Q: [ -8.6 -36.8   7.7   4.4 -56.9]
A: -56.9
Q: [ 43.2 -65.3 -51.1 -51.4 -31.4  11.4  35.5]
A: 35.5
Q: [-51.4  31.0   9.1  17.3]
A: 17.3
Q: [-22.0  14.0   7.9 -64.6 -35.7  66.0 -13.6]
A: -13.6
Q: [-61.3  15.5 -30.8  -2.1  -1.1  -3.3  -3.7]
A: -3.7
Q: [ 58.2  43.3  39.0 -55.8   1.9]
A: 1.9
Q: [ 33.2  39.1 -27.5 -65.0]
A: -65.0
Q: [ 61.9  44.2  32.6  42.7  -9.4  23.8 -12.6]
A: -12.6
Q: [-48.5 -21.5 -51.3 -37.5]
A: -37.5
---
[[ 30.4  14.7   8.0  14.8  -3.8   6.2]
 [-51.2   5.0   4.7   7.0   5.2  19.8]] --> 30.4, 19.8

[-57.6  33.9 -32.4  26.4  59.6  15.8] --> 59.6, 33.9

[ 29.4   4.4  59.9 -14.5] --> 59.9, 29.4

[[ 45.1  34.3  39.6  38.5]
 [-47.5  47.9 -66.8  13.1]] --> 47.9, 45.1

[-9.6 63.1 19.3 11.4  2.3] --> 63.1, 19.3

[  6.9 -15.6  18.2  20.0  56.9  -9.4] --> 56.9, 20.0

[  2.9  51.6  22.7 -13.3   2.3] --> 51.6, 22.7

[[-13.8 -36.2  18.5 -14.3]
 [-12.4 -24.0   6.9 -12.9]
 [ -4.3  27.6 -68.0 -10.7]] --> 27.6, 18.5

[-66.3  -3.4  -6.1 -63.8  -4.2  -2.3] --> -2.3, -3.4
---
[-12.0   3.6 -57.3 -23.3  13.2  33.2  -2.0] gives -2.0

[-51.6 -13.0   6.3 -26.9  58.6] gives -13.0

[[ 49.5  17.5   0.3   9.0  12.1]
 [ 39.4  31.4   1.4   2.8 -17.6]
 [  6.4  47.9  21.3   1.6 -10.0]] gives 9.0

[-17.6 -27.5 -44.4 -21.0 -19.6 -22.6  49.6] gives -21.0

[ 58.6  56.9  14.5 -36.9  12.1] gives 14.5

[-11.7 -11.4  22.3  -8.3   5.0  -5.9 -60.6] gives -8.3

[ 54.3 -10.2  51.9  29.8  -6.0] gives 29.8
---
[[7 4 3 5 3 5]
 [7 4 4 2 4 7]
 [7 2 2 4 3 5]] | 4

[[ -1   4   3  27  19  -2]
 [  4   1   1  12  48   5]
 [  3   1   0  30 -32   2]] | 4

[[215 108  98 246  34 150]
 [114  97 165 106  66  96]
 [ 83  94 107  89 156  58]] | 108

[[153 122 153 139 194 139 131]
 [170 136 124 137 150  89 121]
 [209  77 178 127  58  97  90]] | 122

[[438 465 536 621 428 190 434]
 [438 465 797 621 431 389 434]
 [446 465 536 603 431 154 319]] | 465

[[ 64 406 368 517 397 274 702]
 [216 424 365 465 276 830 353]
 [337 403 400 259 296 209 278]] | 406

[[58 87 84 34 85 78 88]
 [55  4 42 84 41 35 29]
 [47 61 67 30 70 43 88]] | 87
---
[-40.7, 36.5, 49.3, 40.7, -47.8] out 36.5
[[-38.7, 33.7, 18.0, -12.6, -57.2], [-29.3, 29.4, 68.1, -25.7, 12.6], [-25.8, 27.1, 18.4, -11.0, -40.7]] out 33.7
[[66.7, 18.8, 13.1, 23.4], [34.9, 38.8, -16.0, 20.5], [60.2, 15.5, -30.0, -10.6]] out 18.8
[-63.9, -20.6, -32.6, 24.4, 50.2, 43.6, -19.4] out -20.6
[-61.2, -67.8, -68.7, -51.7] out -67.8
[[7.8, 0.9, 9.1, -7.2, 36.9, -18.4, 27.1], [-26.9, 28.4, 9.2, -51.7, 11.6, -4.1, -12.8]] out 0.9
---
[[-27.7 -25.8  15.6  48.6]
 [  4.4 -21.9 -35.7 -26.8]
 [ 42.4  41.5 -29.4 -10.9]] value -21.9

[[-10.1  23.8  13.3  16.7 -28.4   6.2]
 [ -2.0  34.8 -56.5  28.1  19.1  41.6]] value 16.7

[[ -1.8 -34.5 -14.8 -23.5 -22.0]
 [-19.3  -4.1  -1.2 -28.1 -10.9]
 [ 15.5  59.9 -18.3  47.4 -13.9]] value -1.2

[[ -6.2  26.5   4.5  15.7  51.6 -33.9]
 [  8.2  39.4  -8.0 -48.9  44.4  14.0]] value 15.7

[[-29.1 -41.7 -18.1 -22.3]
 [ 51.5  33.1  38.2  17.4]
 [ 15.8 -57.0  12.9 -18.4]] value 33.1

[[ -0.3   9.1  35.4  56.5]
 [-67.0  23.6  30.9  61.3]
 [-31.1  17.2  38.8  67.2]] value 23.6

[[-31.5  43.7 -53.9   0.3  59.9 -20.0]
 [ -1.0  42.5  44.6 -40.8  -9.3   0.6]
 [-33.5   3.1 -19.3 -22.0  35.8  -0.3]] value -40.8

[[-41.0 -51.0 -54.6   9.1  23.3]
 [ 33.5  35.4  39.6  -7.0 -28.2]] value -54.6
---
[2169 8786 3462 2239 3932] ans = 3462
[-824 -468  968 -761 -361] ans = 968
[9 3 7 1 3] ans = 7
[76 77  2 48 80] ans = 2
[498  79   4 868 518] ans = 4
[-948 -287 -207  102  819] ans = -207
[ 41 242 181 251 192] ans = 181
[2585 6380 7819 6269 5451] ans = 7819
---
[[ 55.4  19.9 -61.1 -31.6]
 [-23.2  20.6   0.5  -7.4]
 [-46.8  15.8  -2.0  38.8]] out 0.5

[[  0.2  31.9  32.1  53.9]
 [ 40.8 -26.1 -44.7  23.6]
 [-12.7  15.3  22.1  36.3]] out -44.7

[[  6.9  -7.6  34.0  -1.1]
 [-15.6  -2.4 -14.4  53.2]
 [  9.6 -14.1  29.2   4.4]] out -14.4

[[ -3.6  17.8   5.0 -31.1]
 [ -0.4 -35.0 -50.6 -27.1]
 [ 14.3  45.5  41.9  10.0]] out -50.6

[[-20.6 -53.1 -20.2 -41.6]
 [-12.6 -14.6 -19.8 -31.8]
 [-40.3  13.4 -15.7 -59.0]] out -19.8

[[-35.2  -9.8   0.1 -48.2]
 [ 14.0 -35.9  31.3 -12.0]
 [-19.4 -26.2 -19.1 -46.9]] out 31.3

[[-10.1  -2.1   3.2  26.6]
 [ 15.6 -24.6 -19.5  22.4]
 [-25.4  57.7  47.3  11.1]] out -19.5
---
[5 0 8 3 3 3 4] -> 5, 4

[451 869 177 368] -> 451, 368

[8968 2035 3209 4171 8152] -> 8968, 8152

[5 2 3 7 0 7] -> 5, 7

[254 126 223  91  47] -> 254, 47

[-18  33 -26 -10 -47] -> -18, -47

[[145 166  98 128 200  40  71]
 [109  85  82  58 182 157 183]] -> 145, 183

[ 623  520 -535  750  464  346] -> 623, 346

[18 79 40 63 30] -> 18, 30

[9210 7645 7876 3046] -> 9210, 3046
---
[[609, 591, 485, 388, 597, 969],
 [334, 488, 710, 770, 642, 219],
 [462, 827, 220, 937, 929, 492]] 492

[[7640, 6420, 2497, 6633, 7630],
 [7133, 8681, 4279, 8284, 5601],
 [3282, 9698, 5244, 4534, 9256]] 9256

[[2, -9, -22, 33, -1],
 [13, -14, -30, 36, -8],
 [27, 27, -39, 48, 7]] 7

[[8450, 9461, 4786, 7842, 4803],
 [1913, 1513, 5657, 3342, 5614],
 [3985, 3073, 5489, 4957, 5456]] 5456

[[117, -580, -296, -825, 550, -344],
 [354, -571, -453, -462, 203, -964],
 [302, -602, -386, -601, 410, -737]] -737

[[5, 5, 1, 7],
 [5, 5, 3, 3],
 [6, 6, 4, 8]] 8
---
array([[ -4.0,  16.0,   2.2,  12.0,  13.1],
       [  0.6,  -4.0,   9.5,  -4.7, -17.2]]) Answer: 16.0

array([ 0.31,  1.46, -1.73,  1.22,  0.79,  1.55]) Answer: 1.46

array([[-0.08, -0.08, -0.09, -0.07, -0.09, -0.11],
       [ 0.21, -0.17, -0.18, -0.15, -0.11,  0.03]]) Answer: -0.08

array([  6.4,   9.2, -11.8, -12.9,  11.3, -17.8]) Answer: 9.2

array([ -0.875, -18.667,   4.399,  14.950,  -0.238,   0.780]) Answer: -18.667

array([ 17.13,   0.71,   9.92, -16.22, -13.48,  -8.37, -15.01]) Answer: 0.71

array([ 11.7,  -2.9,  13.3, -11.3,   2.4,   2.1, -15.3]) Answer: -2.9

array([ 0.07,  0.80, -0.27,  0.46,  1.10, -1.92]) Answer: 0.80

array([[-1.364, -1.092, -1.265, -1.441],
       [ 1.646,  1.804,  2.091,  2.047]]) Answer: -1.092
